Each row below is a small network's average activation on inputs in which a field has the value named, seen along a few directions.
Related values have similar rows: they may be neighbours, one step apart, or belong to one group.
(in the rows, 500 means zero)
Random noise pushes rows far along 5 fixed directions. That doesn't count. These rows show it; they differ only by the noise:
[543 628 533 415 481 571 309 467 503 383 541 505 457 418 406 515 535 511
 575 458]
[534 501 586 502 427 375 512 596 554 706 515 450 483 595 612 542 422 533
 496 506]
[486 232 516 653 629 428 559 578 457 633 311 556 511 585 867 621 392 588
 380 542]
[442 379 562 562 477 555 332 486 549 550 386 521 526 441 604 585 340 511
 374 511]
[390 509 331 620 386 794 276 300 467 324 440 738 337 632 263 469 410 390
 358 387]
[610 479 423 584 510 483 596 541 466 756 558 533 365 735 486 535 513 427
 396 409]
[585 509 514 503 515 507 449 526 504 633 535 480 447 533 492 555 496 470
 449 448]


Field Lof:
m5: [209 483 462 604 279 480 401 393 612 498 381 634 409 534 541 425 259 552
 391 602]
m2: [401 460 449 534 244 565 524 465 495 523 502 557 443 661 508 462 524 528
 459 568]
m4: [330 498 472 505 276 558 521 419 501 211 383 582 617 596 505 403 338 511
 628 456]
m1: [334 295 456 591 482 360 600 607 510 578 368 573 597 673 689 373 278 535
 476 608]
m8: [697 596 592 383 579 441 582 596 466 621 643 412 479 531 485 505 705 367
 518 350]
m3: [564 522 369 477 470 632 503 489 412 444 562 452 502 479 182 501 520 449
 459 458]
m11: [451 372 366 661 564 424 714 386 445 489 401 572 430 622 600 505 558 641
 459 571]
m12: [373 606 577 419 233 339 427 404 636 555 534 412 431 514 434 460 418 587
 579 614]
m6: [656 509 434 559 607 559 633 493 396 667 619 573 336 579 352 494 557 364
 440 423]
m17: [528 757 535 362 469 406 609 562 461 353 555 426 576 660 587 451 698 487
 714 472]
m14: [555 307 506 581 573 570 635 523 588 774 448 403 706 572 618 593 364 382
 154 473]
m13: [338 524 684 484 510 329 438 480 518 214 336 563 515 454 776 502 447 658
 697 602]
m9: [615 322 564 599 630 554 685 605 401 716 513 508 487 588 588 568 475 323
 376 440]
m10: [599 388 410 520 590 522 726 504 487 694 543 465 563 503 531 562 625 493
 299 460]
m7: [471 343 479 509 791 343 575 654 430 530 447 519 490 341 740 553 593 634
 526 615]
m18: [493 542 542 526 473 244 643 646 582 804 609 370 554 439 465 459 485 550
 594 578]
m16: [601 569 495 483 462 461 510 441 658 768 704 297 526 370 177 431 531 396
 442 484]
m15: [529 351 619 549 601 413 639 726 561 552 401 407 694 460 795 560 369 530
 543 578]
A value of Lof combines one of 6 hidden first parts with one of 3 second parts; all combinations occur once.
Q: m4 and m16 share the first part; m4 and m8 share the second. Which value has the first part of m8 and the second part of m16?
A: m5
Q: m12 and m17 share the first part; m12 and m11 share the second. Which value has the first part of m11 and the second part of m17?
A: m14
Q: m9 and m7 share the first part; m9 and m15 share the second. Which value has the first part of m15 and the second part of m7?
A: m18

Field Kuno:
b6: [568 566 363 526 399 426 847 525 401 335 503 566 424 966 589 363 644 539
 657 437]
b9: [489 536 646 343 427 389 472 637 564 437 556 369 627 410 523 434 413 527
 654 541]
b11: [475 470 479 510 568 599 489 500 367 216 405 673 471 608 646 473 559 460
 630 474]
b7: [633 558 516 483 311 371 723 595 601 839 678 314 514 639 259 485 446 424
 442 425]
b8: [398 612 652 425 212 522 435 507 536 205 446 608 538 593 521 340 497 484
 633 483]
b3: [514 378 505 597 616 541 494 543 431 551 417 616 428 535 699 625 507 437
 474 463]
b5: [475 301 598 485 526 417 488 524 583 656 457 288 682 287 549 530 358 541
 422 614]
b4: [529 446 525 563 587 305 631 624 583 860 566 335 546 440 509 590 411 520
 451 546]
b2: [408 579 433 513 534 478 391 384 504 436 487 559 480 407 345 486 477 659
 494 573]
b10: [443 505 595 478 578 401 432 503 501 479 381 533 541 447 848 568 555 663
 488 611]
b1: [235 354 274 689 598 797 205 180 395  96 236 865 372 450 487 524 478 581
 337 532]
b12: [422 648 293 563 386 664 516 413 459 398 588 666 284 652 311 397 491 415
 555 431]
The values of Kuno form a 3 by 4 grid.
Q: How many steps from neighbour to neighbour lead from b9 to b3, at the fewest?
A: 2
A value of Kuno combines one of 3 hidden first parts with one of 4 second parts; all combinations occur once.
Q: b4 and b7 share the first part; b4 and b12 share the second. Which value has the first part of b12 and the second part of b7?
A: b6
Q: b2 and b5 share the first part; b2 and b1 share the second. Which value has the first part of b1 and the second part of b5?
A: b9
